These are the activations of a small network on made-up records, seen along a few directions, one row for each record.
Each row is followed by the record's values for the fields GEKI, KUZO, SESO, TOBIB, TUSEN, FET.
A field that a record lacks is left out.
The largest differences between rows may come from other fields.
Strong random noise was added to every row along 12 fixed directions; ignore it. To show where, here is one row again and again, with new noise each time:
[ -52 -160  -75 -194   26  376  -16   80  659  -28 -221   36   40   74
  386 -150   70   53  291 -119  483 -132  146 -228   34  383]
[-213   17   -4  -96   97  214   31  217  136  335  180 -310   78 -216
  292  159   94 -111  102 -259  270   88  216 -186  -49  167]
[ 615  386   60  243 -153  127 -243  211  196   75  -68  149 -168  166
  195  141  -91 -278 -193   83  108  -81  -23   29  319   38]
[ 397 -410 -125    8  279  -42  516 -651  -96 -621  -76 -238  342 -400
 -111  277   -7 -331  -58 -343 -108 -383  -25 -316  213  138]
[ 404  -42  176  158  236   69  184  -72  410  408   22  204   84  146
  220   -4 -255  176   96  139 -151   90 -124   33  124   61]
[ 565   40   22   61   -5    2 -125  -34 -459  -53 -175  282 -275  -96
 -116  203   -9   86 -350   43 -152 -215 -250   33  221 -130]
[ 216  112  240  -16  134  313 -597  103  258  398  380  210 -217  558
  144   58 -200 -139  177  565   49  166  -88 -138  -44 -149]
[-147  263 -264  265 -251  264  -69   79   12   64  171  -64   -3  550
 -259  -24 -136  207 -199  325  -49  244  -93 -256 -378 -384]
[ 251 -331  -13 -203  388  131  165  141  -90  -11 -232  262  -39  172
 -136 -148 -130  215  131 -226  374   -7  -61   44  -97 -195]
[ 200 -197  143  -67  307 -121  115  -18 -356   22   20  -57  -61 -153
 -211  -87  -61  -66   55 -159  211  -79  -74  171  205  155]
[ 426 -365  325 -114  525  -90 -181 -369   81  -89  453  128   51  -10
 -194 -167 -169 -232  141  397  -52 -187 -291  -81  183   53]
[ 215   75   46  135 -111   50   -2   23  323  504 -252  197  -48  390
  282   -1 -343  425  -18  124  -23   65 -314   -5 -139  204]
[  78  -84  217   40   63 -183  256 -122  333   45 -194   45 -195  477
   29  279 -508   54  374   13   78  -45   91  320 -121  617]
[-125 -254   82 -144  248  201  186 -180  398  348  118  -41   81  184
  352  487 -265  142  304  -19 -140   95  110 -259 -383  123]

[ 138 -196   51   53  134 -108  314 -377  154  112 -184 -336  497 -340
  429   44   29 -278   99 -423   10 -110  -43 -146  319  342]
TUSEN is ruk, FET is met
[-652 -179  -31 -360  -47  356 -142  -46 -132 -171  258  -56 -219 -319
    4  333  372   31   96   63 -194  -96  471 -105  -61   92]
GEKI is sulu, KUZO is gigeb, SESO is bamut, TOBIB is zubev, FET is sek
[-108  151   74  -89 -112  -30   36  388  -49  140 -172   47 -217 -192
  116   69  120  201  -33 -174   91   12  238  249  -19  106]
GEKI is sulu, KUZO is duv, SESO is bas, TOBIB is vuz, FET is fut
[-413  253  194   -1    2 -151  -82  234   -3 -161  683 -299 -246 -343
 -273  208  184 -401   -9  147    8  -98  407  235  223  400]
GEKI is gani, KUZO is gigeb, SESO is bamut, TOBIB is vuz, FET is met
[ 106 -313  -94  -59  170  -95  182 -228 -158 -274 -123  102  162   29
 -263 -266   33  108   21   35  -15  -19 -220 -150 -126 -286]
TUSEN is ruk, FET is met
[-223  230  -98  122   63  223   -8  320  295  -76  327   78   -3  -66
 -137  -65  297  -39   53  310 -118  176  413 -159    8 -469]
TUSEN is nole, FET is fut
[ -77 -289   -3 -155  154 -205  276 -131  413  151  -96  -79  381 -470
  222 -322  -37  306   14 -189  146 -197 -344 -215  -82  442]
GEKI is sulu, KUZO is gigeb, SESO is bamut, TOBIB is vuz, FET is sek
[-108   66 -258  149 -199 -312  639   37   30 -145 -347  -11   18  -63
 -213  144 -156  485 -223 -264 -106  -64 -110   49 -347  153]
GEKI is gani, KUZO is gigeb, SESO is bamut, TOBIB is vuz, FET is met
[ -54 -230  108 -263   25  -57 -317 -406  -96   20  324  -67 -154 -210
  105  438    6   32   -4  238 -354 -178 -230 -380 -296   88]
GEKI is sulu, KUZO is gigeb, SESO is bamut, TOBIB is zubev, FET is fut
[-308 -124   52 -144   27  138 -185 -189   99  -89  153 -292   75 -187
  154   16  188 -355  250   11  118 -109  134 -179  138  368]
TUSEN is vev, FET is sek
[-120 -173  119 -180  109  101 -280   57 -661  541  139   34 -191 -328
  -76 -429  350  397  -41  126  -74  223 -173  114  216 -146]
GEKI is gani, KUZO is duv, SESO is bas, TOBIB is zubev, FET is fut
[ 142   67  231 -233  -92   78 -512  -75   97  -14  149 -178 -249 -382
  454  201  255 -596  203   10  258 -238  194  -47  435  581]
GEKI is sulu, KUZO is gigeb, SESO is bamut, TOBIB is zubev, FET is rivis
[-332   95  -43  -88  -69  -49  -11  435  132  581 -163  -97   79  279
  364  357 -321  197   21 -375  178  184   33  -51 -535  -83]
TUSEN is fup, FET is fut
[  73  161  -32  364   22 -180  552 -169  304   91  -53 -328  416  100
  183  270 -262 -327  163 -235 -135  202  266   68   59   39]
TUSEN is zav, FET is rivis
[ -40  -22 -175  128 -123   99  488  -57  644 -619 -298  251  -19  325
 -135   16  -14  128  139   38 -103  -93  402  168 -115   50]
TUSEN is vev, FET is met
[ 258  219  -17  134   84   21   -5  189 -236  -32  -67   59   65 -250
   51  211  183 -278 -262 -218  -76 -102  139   31  406 -278]
TUSEN is nole, FET is met
[  45  139 -257  254 -289 -196  143  -84 -459 -318 -541   46 -121  230
 -402  -85  -49  241 -170   12  -25  -97 -179   70   40  -23]
TUSEN is nole, FET is fut
[ 448  -43  -48  283  -77 -105  173 -333 -141  283 -311  -21  301  513
   98   84 -402   68  -60  -42 -224  226 -356  -67 -139 -285]
TUSEN is zav, FET is fut
[  40 -467   52 -148  171 -138  381 -279   31    2 -307  332   65 -328
   99   31   21  562    9  -61 -420 -247 -189   60   40  150]
TUSEN is ruk, FET is fut
[ -71 -133  -17 -191  186  -86  -34  -47 -497  195   24 -269  134  249
   17  440 -288 -204   72 -327   52  127  -75 -256 -521 -340]
GEKI is sulu, KUZO is duv, SESO is bas, TOBIB is vuz, FET is fut
[ 400 -287  -13 -171  288  182   69  -21  121  464 -135  435  249 -421
  394 -136  164  590 -236 -109 -253  -62 -356 -260   98 -375]
GEKI is sulu, KUZO is gigeb, SESO is bamut, TOBIB is zubev, FET is fut
[-299  428 -310  384 -573  135  -52   33  -73 -235   37 -125  -35  244
 -275   -1  159   93 -323  306 -276  110  166  -82  -59 -302]
TUSEN is fup, FET is fut
[-189 -137 -109 -149  109  104 -105  166  -83 -161  261 -191  -24   -5
 -285 -502  178  -40   84  -45  507  166  -37 -123 -176  -93]
GEKI is gani, KUZO is duv, SESO is bas, TOBIB is zubev, FET is met
[ 113  -37   59   32  107   12   54 -174 -127 -215  -80  -50 -130   79
 -156   58  -20 -187  119  -85  160 -141   49  137  333  305]
GEKI is gani, KUZO is gigeb, SESO is bamut, TOBIB is vuz, FET is met
[  91  215 -142  172 -132   66 -147 -105 -300 -152   21  -41  -86  231
 -140  388    2 -248 -151  183 -266   81   43 -260 -113 -437]
TUSEN is vev, FET is met
[ 248  -41 -237   88  106  309   34  -81 -149  234   18  -86  349   63
  116    1   -5  119 -246 -211    5  144 -254 -418  -94 -520]
GEKI is sulu, KUZO is gigeb, SESO is bamut, TOBIB is vuz, FET is fut
[ -41    6  -68   14 -225 -134  -14 -262  422 -737 -109   32  -20 -156
  -51   84  147 -179  -29  180 -108 -523  152  -58  189  461]
TUSEN is nole, FET is fut
[ 378   39  105  231  266 -137  278 -153  338  386  -38  334  127 -115
  255  215 -166  259   26  260 -568   87 -146  -84   35 -227]
TUSEN is nole, FET is rivis
[ 314 -323 -166  -18  190  193  155 -214 -140 -296 -295  138  146   55
 -220 -530   93  208   -4  -76  257  -79 -229 -115  195 -146]
GEKI is gani, KUZO is duv, SESO is bas, TOBIB is vuz, FET is fut
[-179  305 -164   51 -566 -213 -224  -34  233 -331 -110 -445   11  336
   26  193 -244 -390  -83 -168  437 -195  -74  -68 -291  630]
GEKI is gani, KUZO is gigeb, SESO is bamut, TOBIB is zubev, FET is sek
[ 295  253  201  185   47 -128  -54  152   41  -74  -79  266 -269  298
  -22  294 -212 -279  156  166  -97  -13  207  384  263   22]
TUSEN is ruk, FET is rivis
[ 254   93   96   17   92 -160  -17  122 -333 -348   58  -67 -220 -114
 -363  -56   86 -403    0 -143  211 -118  147  305  349   13]
GEKI is gani, KUZO is duv, SESO is bamut, TOBIB is zubev, FET is fut
[ 249  -17  -83  -29 -212  352 -185 -100 -314  215 -296  157 -162  249
  306  364    9  178  -81  -90 -135  110  -49 -201 -123 -270]
GEKI is sulu, KUZO is gigeb, SESO is bas, TOBIB is zubev, FET is fut
[ -50  207   44  -33 -237  277 -286  285  639  184   59  119 -159  245
  300 -100    8   28  105   88  277   53  112   83  -34  256]
GEKI is gani, KUZO is gigeb, SESO is bamut, TOBIB is zubev, FET is sek
[ -64  111  -33  318 -334   35  167 -394   45  372   -8 -117  182 -118
  280  142   81  265 -222  204 -678  132 -137 -125  102   29]
TUSEN is fup, FET is met

Which values does each new row have?
[-606   69  149   61  205 -299    1  233 -159  583  448 -249  145   -9
 -240 -431  -61  219  137  225   55  328  -93  212 -208  -28]
TUSEN is nole, FET is rivis
[ 253  371  -33  326 -375 -307  340  244  347  -41 -264   34  -34   84
   -6   47 -329  104 -322 -237   81 -146  -90  378  -57  439]
GEKI is gani, KUZO is gigeb, SESO is bamut, TOBIB is vuz, FET is sek
[-485  422 -328  162 -407  153 -251  248 -447  197  -26 -495  123 -399
  106  -76  478  -90 -379 -187  157   32  -23 -385  182  -54]
TUSEN is nole, FET is met
[-104   72 -209 -181 -342 -110 -204  106  451  -91 -371  -28  133 -166
  476  154   54   70 -249 -241  229 -385 -186 -388 -320  313]
TUSEN is nole, FET is met
[ -86  -15    0 -192 -159  -17 -449   39  121 -199   46 -294   62   94
  187   26    3 -473   43 -151  466 -203   -5 -179 -129  234]
TUSEN is fup, FET is fut
[ 479  -82  246   80  172 -109 -165 -225 -198  -57  -87  374 -158  487
 -230  105 -324 -126  117  305 -192   41 -102  281  123 -230]
TUSEN is fup, FET is sek
[ 243   34  -45  182  161  -85  218  101   10  -46   41  113  136   38
 -271 -225  -63    8  -95   10  -38  127  -84   84  -65 -361]
TUSEN is vev, FET is sek
[ -59 -308  126 -143  177  136  314  -29  252  149 -290  212  -38 -276
  285 -117  212  327  266 -181  -26   -3  237  234  278  254]
TUSEN is fup, FET is met
[-154  302  -47  302 -127  293  210  160  400  127    0   12   -5   76
  199  190  126  -48  103   81 -225  219  489   71  340  -43]
TUSEN is fup, FET is met
[-147  305 -274  244 -185  198  209  308   48   21  -96 -276  210  504
   16  261 -147 -249  -32 -349  154  291  342  -34 -300 -395]
TUSEN is vev, FET is fut
[  93  102  142   99   66 -341 -145 -180  166 -155  490 -216   38  122
 -208    1 -281 -355   42  238    4  -57 -220  -15 -189  131]
GEKI is sulu, KUZO is gigeb, SESO is bamut, TOBIB is zubev, FET is rivis
[-326  314  -29  132 -187   -2 -280  192  -85  391   29   83 -198  252
   29   78  -52  272  -19  385 -168  166 -103  -48 -204 -119]
TUSEN is nole, FET is rivis
[ -71 -347  176 -287  452  358  292  154 -121  298   76  263 -154 -294
  151  246  262  232  328 -206 -152  179  488  213  244 -214]
GEKI is gani, KUZO is gigeb, SESO is bamut, TOBIB is zubev, FET is fut
[ 276 -184  -54 -121  337 -177   73  101  323 -459  157  -34  352 -110
  -86  -40 -126 -445 -130 -321  344 -250  -68 -187 -118 -228]
TUSEN is fup, FET is met
[-166  128 -181   57 -195   58 -102  -18 -109   93 -198 -284  151  192
  150  121   -2 -146  -49 -171  164   62  -17 -235 -133  -12]
TUSEN is vev, FET is met
[ 446 -102  227  -78  140 -527   31  -99 -193 -386  -78 -148   69 -115
 -155   -1 -277 -475  -54 -288  226 -333 -217  187   34  223]
GEKI is sulu, KUZO is duv, SESO is bas, TOBIB is vuz, FET is fut
[ 257 -122 -159   -4  -78 -247  301   -4   -7 -412 -531  242   -3 -135
 -136 -265   14  226 -167 -225  132 -297 -164  226   15  102]
TUSEN is vev, FET is rivis
